These are the activations of a small neural network, seen along a few directions. Each row is one input.
Each table varies a few parts of the input and shows all the possible inputs, shuffled.
A made-up example of a description, with smaller parts first: one of 8 places around a ring, together with either a single point or one of 11 places along a line or (one of 3 separate values, together with one of 4 places along a line).
Shared parts are said once, and a part with two or three values counts as separate values.
In the rows, zero is written as 128.

Other details of the inputs shift rows strongly along two fixed directions, in all tables alike. That doesn't count.

Rows:
row 1: [127  91 164 172 113  39 134  99 165 111 183]
row 2: [141 138  91 122 129 170 121  98 130 119 102]
row 3: [149 119 134 158 139  12 127  78 199 114 183]
row 4: [139 142  81 123 120 149 122 108 108 139  90]
row 5: [147 115 137 101 105 154 116 100 139 158 136]
row 6: [165 128 136 153 110 137 138 133 123 171 107]
row 7: [133 143 195 164 174 152  77  53 109 175 115]
row 8: [117 108 135 144 105 122 168 107  92 139 123]
row 9: [101 136 133  89 108 178 164 103 101 187  99]
row 10: [110 118  95 125 150 164 116 106 151 118  94]
row 11: [177 112 166 183 136   9 155 119 180 159 213]
row 12: [134 145 119 106 166 142  93 236 136  52 117]
row 13: [139  94 134 152  99 153 129  99 116 126 127]
row 14: [113 140 163 157 132 139 152 128 166 149 118]
row 15: [ 83  76 139 158 113 209 142  84 125 156  82]
row 16: [130 140 101 126 131 116 163  85 119 147 112]
row 17: [124 134 112  57 154 108  65 222 134  44 150]
row 18: [197 117 165 162 126  10 161 125 157 146 186]
row 19: [156 141 110  73 115  93  84 185 104 102 146]
row 20: [154 152 125 120 134 174 115 189 120  94 107]
row 21: [102 181  68  93 169 113 114 198 104  51 137]
row 22: [114 104 119 149  88 187 140 103  80 161  82]
row 23: [ 69 137 149 103 115 189 140 100 145 170 103]
row 24: [ 87 140 128  99 126 160 145 126 119 168 136]
row 25: [ 90 148 103 112 143 118 119 216  79  45 149]
Description of these inputs: either a single point or (one of 4 separate values, together with one of 6 places around a ring).
Which other rows does row 5 become when the place on the ring of 6 takes its other values? List them by row number. -> row 9, row 17, row 19, row 23, row 24
Which other rows does row 17 become when the choice among 4 separate values takes its other values? List them by row number. -> row 10, row 12, row 15

Rows:
row 26: [165 109 123 132 112  65 125 148 110 100 162]
row 27: [120 110 164 144 129 167 132  77 144 199 122]
row 28: [149 130 122 148 129  61 156 124 143 125 165]
row 29: [129 139 117 118 146 131  79 166 109  65 125]
row 30: [ 70 165 119  87 157 226 103 184  98 111  81]
row 31: [ 75 159  85  86 123 216 149 184  97  93  78]
row 32: [146 124 105 125 115  84 118 154 104  86 150]
row 33: [110 110 152 147 122 170 137  91 164 171 107]
row 34: [ 94 149 125 100 138 228 111 176 115 109  74]
row 35: [120 118 115 138 120  97 147 136 118 105 151]
row 36: [122 105 158 155 136 120 135  52 169 187 151]
row 37: [ 86 142 129 118 142 226 109 171  89 105  77]
row 38: [154 143 144 136 155  98 104 167 139 100 145]
row 39: [133 113 153 135 128 163 120  73 136 188 118]
row 40: [115 107 131 140  97 146 172 102 144 177 117]
row 41: [144 118 137 125 151  72  97 101 158 126 165]
row 42: [151 147 126 135 149 115  99 134 136 107 128]
row 43: [126 104 145 142 101 141 168  79 127 212 133]
row 44: [169 119 133 128 133  67  86 131 167  93 162]
row 45: [125 119 143 138 128 160 116  64 141 184 117]
row 46: [112 147 118  96 135 216 102 164 113 104  75]
row 47: [131 127 122 116 143 116  99 130 157  96 129]
row 48: [115 146 118 105 152 133  99 176 146  65 131]
row 49: [121 164 119 121 169 127 105 176 131  72 129]
row 50: [125 127  97 115 127  92 124 158 103  77 140]
row 51: [125 130 116 115 128  88 141 135 128 125 164]
row 52: [ 96 159  80  82 112 217 131 178  86  98  68]
row 53: [155 139 126 135 162  66  98 134 153  91 152]
row 54: [140 147 155 111 105  49 137 139 122  97 159]
row 55: [138 144 120 128 125 124 150 165 108 125 126]
row 56: [122 115 147 146 141 110 108 140 137 107 143]
row 57: [156 115 107 116 117  47 129 136 151  96 166]
row 58: [116  93 158 178 128 131 141  50 158 170 137]
row 59: [112 134 108 139 119 164 170  86 116 172  91]
row 60: [139 126 119 154 106 144 165  76 122 184 107]
row 61: [144 144 141 138 159  86 106 165 147  95 149]
row 62: [122 135 101  99 130 106 129 136 114 120 140]
row 63: [108 130 111 118 105 185 151  90 103 184  98]
row 64: [165 112 130 124 109  56 135 161 146 108 173]
row 65: [145 126 112 107 106 130 135 153 117 116 122]
row 66: [116 128 191 147 111 133 139  49 150 175 115]
row 67: [145  88 162 170 118 138 127  57 140 177 126]
row 68: [105 106 133 149  98 183 169 103  99 177 100]
row 69: [137 150 113 122 135  85 138 188 117  94 145]
row 70: [178 134 120 130 124  62 133 152 120 111 156]
row 71: [144 108 129 142 118  48 135 155 127 100 176]
row 72: [153 117 156 165 131 144 135  67 147 185 113]
row 73: [129  88 150 172 128 115 129  40 157 168 133]
row 74: [ 87 149 108  95 126 178 142 171  93 133 106]
row 75: [117 145 105  89 120 175 132 158  83 133 105]
The inputs of row 70 and row 72 match in every part but one. If row 50 is changed in the same way as row 70 into row 72, which row does it become? -> row 73
The inputs of row 61 and row 69 match in every part but one. If row 49 is changed in the same way as row 61 into row 69, which row does it become? -> row 28
What is each input in this table made of? -> one of 2 separate values, together with either a single point or (one of 4 separate values, together with one of 6 places around a ring)
Which other rows does row 43 become when the choice among 2 separate values takes its other values? List them by row number. -> row 27

Rows:
row 76: [132 121 120 111 125 175 129 143 103 152  98]
row 77: [124 142  75  89 151 139  80 136 104  93 108]
row 78: [161 124 151 115 117  75 117 136 124 116 166]
row 79: [170 100 136 128 104  39 148 108 164 132 189]
row 80: [157 103 145 140 108 105 122 119 116 126 144]
row 81: [130 140 118 133 121 103 158 123 143 129 135]
row 82: [149 137 114 132 132  48 141 147 153 109 167]
row 83: [ 79 144 117 116 125 225  97 168 114  98  66]
row 84: [203  93 165 144 105  21 133  85 170 158 192]
row 85: [129 122 155 135 119 102 105 115 171 135 146]
row 86: [151 142  93  92 145  72  78 125 135  87 150]
row 87: [103 135 113  96 117 145 140 156 106 117 131]
row 88: [ 87 134 152 112 138 170 122 127 139 125  84]
row 89: [152 131 153 120 167  52 104 141 159  69 177]
row 90: [130  94 158 180 142 168 147  32 162 214 133]
row 91: [150 147 136 134 129 110 136 126 134 135 123]
row 92: [ 75 161  89 118 130 198 138 181  79  78  80]
row 93: [175 154 125 120 148  37 105 183 139  83 165]
row 94: [103 149 122 140 127 195 131 140  86 122  75]
row 95: [148 113 139 166 128 122 150  83 140 194 116]
row 96: [121 148  73  92 138 161  79 141  96  64  90]
row 97: [133 159 124 107 151 123  78 187 140  80 157]
row 98: [147 141 113 119 126 149 117 172 106  91 103]
row 99: [ 69 141 122  95 161 201 103 183 109  97  63]
row 100: [124 125 134 122 177 116 107 150 134  91 137]
row 101: [110 174 124 109 138 157 120 172  92  98 102]
row 102: [126 126 104 140 134 110 151 136 133 135 130]
row 103: [167 108 139 120 112   7 130 135 150  96 214]
row 104: [110 154 132 108 131 150 119 158  91 122 115]
row 105: [128  93 133 192  96 138 190  34 155 205 111]
row 106: [112 114 120 134 125 102 141 129 115 134 151]
row 107: [107 160 110 116 151 163 113 185  83 104  98]
row 108: [ 89 124 132 147 130 249 128  90 129 196  84]
row 109: [ 72 184 111 102 140 241 132 170  71 129  52]
row 110: [137 120 123 122 110 180 130 136 103 131  92]
row 111: [106 121 147 126 105 206 154  83 105 204  89]
row 112: [152  76 133 160  88 104 166  68 153 169 146]
row 113: [156 124 117 124 120  58 143 139 156 120 169]
row 114: [139 104 117 118 123  69 129 151 124 111 176]
row 115: [122 110 125 162 126  89 156  99 138 160 150]
row 116: [135 105 108 117 119 113 143 139 129 135 143]
row 117: [ 93 107 151 159 139 220 152  58 132 164  73]
row 118: [116 151 115 121 140 185  83 181 117  71 115]
row 119: [122 163 130 109 161 162 104 158 127  82 136]
row 120: [114 119 133 131 136 132  95 146 149 129 126]
row 121: [112 173 104  84 136 205 122 190  91 110  73]
row 122: [131 123 131 129 121  51 136 132 134 118 182]
row 123: [107 138 105 117 123 120 123 180  92  63 136]
row 124: [199 117 138 163 130  12 113 139 153  93 176]
row 125: [131 159  86  77 142 120  80 138 114  70 120]
row 126: [192  86 167 190 139  36 116  65 188 129 207]
row 127: [143 130 132 122 142  77 102 169 103 101 158]
row 128: [142 100 171 158 150  86 140  56 178 166 158]
row 129: [185 145 130 107 134  44 105 180 139  76 169]
row 130: [130 106 175 166  98 133 163  30 134 220 128]
row 131: [140 137  92 112 125 108 125 192 118  58 134]
row 132: [136 137 126 100 121 161 127 148 111 141 107]
row 133: [137 113 107 130 124 108 149 133 137 139 138]
row 134: [ 86 119 137 166 105 177 191  43 136 224 100]
row 135: [ 68 145 121 115 108 205 165 113  94 152  91]
row 136: [110  75 176 180 113 149 149  33 170 194  92]
row 137: [ 74 129 150 119 138 196 131 111 139 159  68]
row 138: [165 126 121 123 138  94 116 160 127 120 139]
row 139: [ 88 119 143 168  98 179 196  31 136 221  99]
row 140: [131  89 139 146  91 135 183  47 157 219 132]
row 141: [129 120 108 111 115 104 122 176 104  67 151]
row 142: [114 150 120 114 130 159 105 183  74  76 106]
row 143: [125  82 159 162 100 178 164  36 122 244 106]
row 144: [111 169 119 101 169 180 100 176 119  83 124]
row 145: [135 133 116 117 114 115 154 130 141 126 136]
row 146: [141 119 151 135 128  68  94 131 177 127 165]
row 147: [136 138 147 134 131 132 103 121 156 128 153]
The inputs of row 100 and row 128 match in every part but one. If row 127 is changed in the same way as row 100 into row 128, which row does it become? -> row 104
What is each input in this table made of? -> one of 4 places along a line, together with either a single point or one of 5 places around a ring or (one of 2 separate values, together with one of 6 places around a ring)
Which other rows does row 146 become when the place on the line of 4 takes its other values? List them by row number. -> row 83, row 85, row 120
Which other rows does row 147 become when the place on the ring of 5 takes its other values? List them by row number. -> row 85, row 88, row 89, row 119
Start at row 136 and move only the place on the line of 4, one step at a time. The first step leads to row 99. Which rows follow, in order? -> row 137, row 88
